Here are a small network's activations along a few directions, averaged over the inputs that share one value of a field.
Values that are neighbours, or in one group, have similar rows; names and order tell nothing.
Strong random noise was added to every row along 2 fixed directions; ignore it. To show where, here is one row again and again, with new noise each time:
[ -13   -8 -200   68   83   63  -76  238   28 -147   82   21  -58]
[-317  118 -191    5 -464  209  -10  299  -93  167 -139  275 -447]
[  21 -251   57   81 -179 -325   67 -235 -240 -150  267 -119  -17]
[  -8  -79 -122   71   -5  -52  -32   96  -55 -143  134  -17  -52]


Pomom, 20 values:
u3: [ 212  183 -170   23  254   15  -14   35   -5    8   13  -90   61]
u6: [ -98  398   85   22 -154  298   -2   63 -174  263 -222  182 -144]
u7: [  12 -317  -13   55  269   14 -151  114  141 -213  -49 -180  236]
u5: [ 155 -230  255   61 -251 -457  138 -738 -308 -214  436 -374   71]
u20: [  11  155 -353  132  548  233 -159  490  439   69    7   50  320]
u14: [  76  191   26  -54  368   39   21  213  365  136 -155  251  214]
u10: [-145  101  -84   -6   82   67   60  205  177  208 -160  283  -30]
u2: [ 185 -120  149  -15  113   66   53 -285    5 -295  246 -280  -77]
u13: [-181 -111   -5  -38 -179  157   -7  149  -61  -57  -57   37 -338]
u4: [ -81   27   88 -308 -122  262 -175  148  194  -44 -255  -36   35]
u19: [ 190   41  191  -43 -182 -410  157 -356 -242   73   32  -71 -180]
u16: [   4  103  -80 -174  122  437  -59   90   37  -81 -242   31  -92]
u15: [ -28  -12   47  -72  104  136 -125  -45   48  -54 -130  -75  266]
u1: [ 179 -232  141  148  -82 -394  172 -269 -133   78  160  128   -4]
u18: [-114   -5  274   58 -238 -103  146 -256  -73  284  -40   58  132]
u9: [ 137 -107  219  -31    2 -145   88 -475 -199 -140  189 -254  210]
u12: [-502   71 -150  -11 -566  157  -58  230  -15  342 -314  142 -232]
u11: [  15 -186  -56   17  -12 -146  -45  -29  -76 -173  196  -55   13]
u17: [ 277  158  185  -61  247 -304  150 -135  116   39   41  -74  188]
u8: [ 186 -145  -88  113  291 -201  -53   39  -32 -111  219  -68  143]
A value of Pomom combines one of 5 hidden first parts with one of 4 second parts; all combinations occur once.
u15 and u18 share the first part; u15 and u9 share the second. Which value has the first part of u9 and the second part of u18?
> u6
u2 and u19 share the first part; u2 and u7 share the second. Which value has the first part of u7 and the second part of u19?
> u10
u4 and u14 share the first part; u4 and u13 share the second. Which value has the first part of u13 and the second part of u14?
> u1
u12 and u20 share the first part; u12 and u11 share the second. Which value has the first part of u11 and the second part of u20?
> u8

Lita, 12 values:
g12: [  73 -367   -3  335  105 -125  197   20 -149  309   41  233  232]
g2: [-403  111   52  239 -645  132  184 -277 -177  233   96  122 -853]
g4: [ 281 -119 -116 -185  172 -229  153 -194 -376 -110  671 -443 -155]
g3: [ 610 -224  115  -28  520 -390  154 -599  164  -76  152 -499  619]
g9: [ 301  251  380   24  400 -128 -163  -18 -122  113 -172 -143  243]
g7: [-368 -673  335 -317 -701  -95   73 -192 -199 -121 -387  -46 -540]
g8: [  45   16 -261   29   59 -256 -373  289  223  276  -79  466  -40]
g5: [-708  260 -165 -150 -632  413 -207 -155 -262  201 -316  -59   59]
g10: [ 460  214 -348  201   76 -137  -46   39 -134 -609  284 -222  -16]
g11: [-162 -531  295  -77 -590   34  -74 -378 -127  -99  167 -252   86]
g6: [-383  433  498 -386 -673  224  430 -379  -75  350 -293  771 -429]
g1: [-347  336 -151  206   68  -35  159  860  328  227 -220  308   24]
Lita is arranged as 4 separate groups.
List the group mates of g4, in the order listed.
> g2, g10
List the group mates of g9, in the order listed.
> g3, g6
List the group mates of g1, in the order listed.
> g12, g8
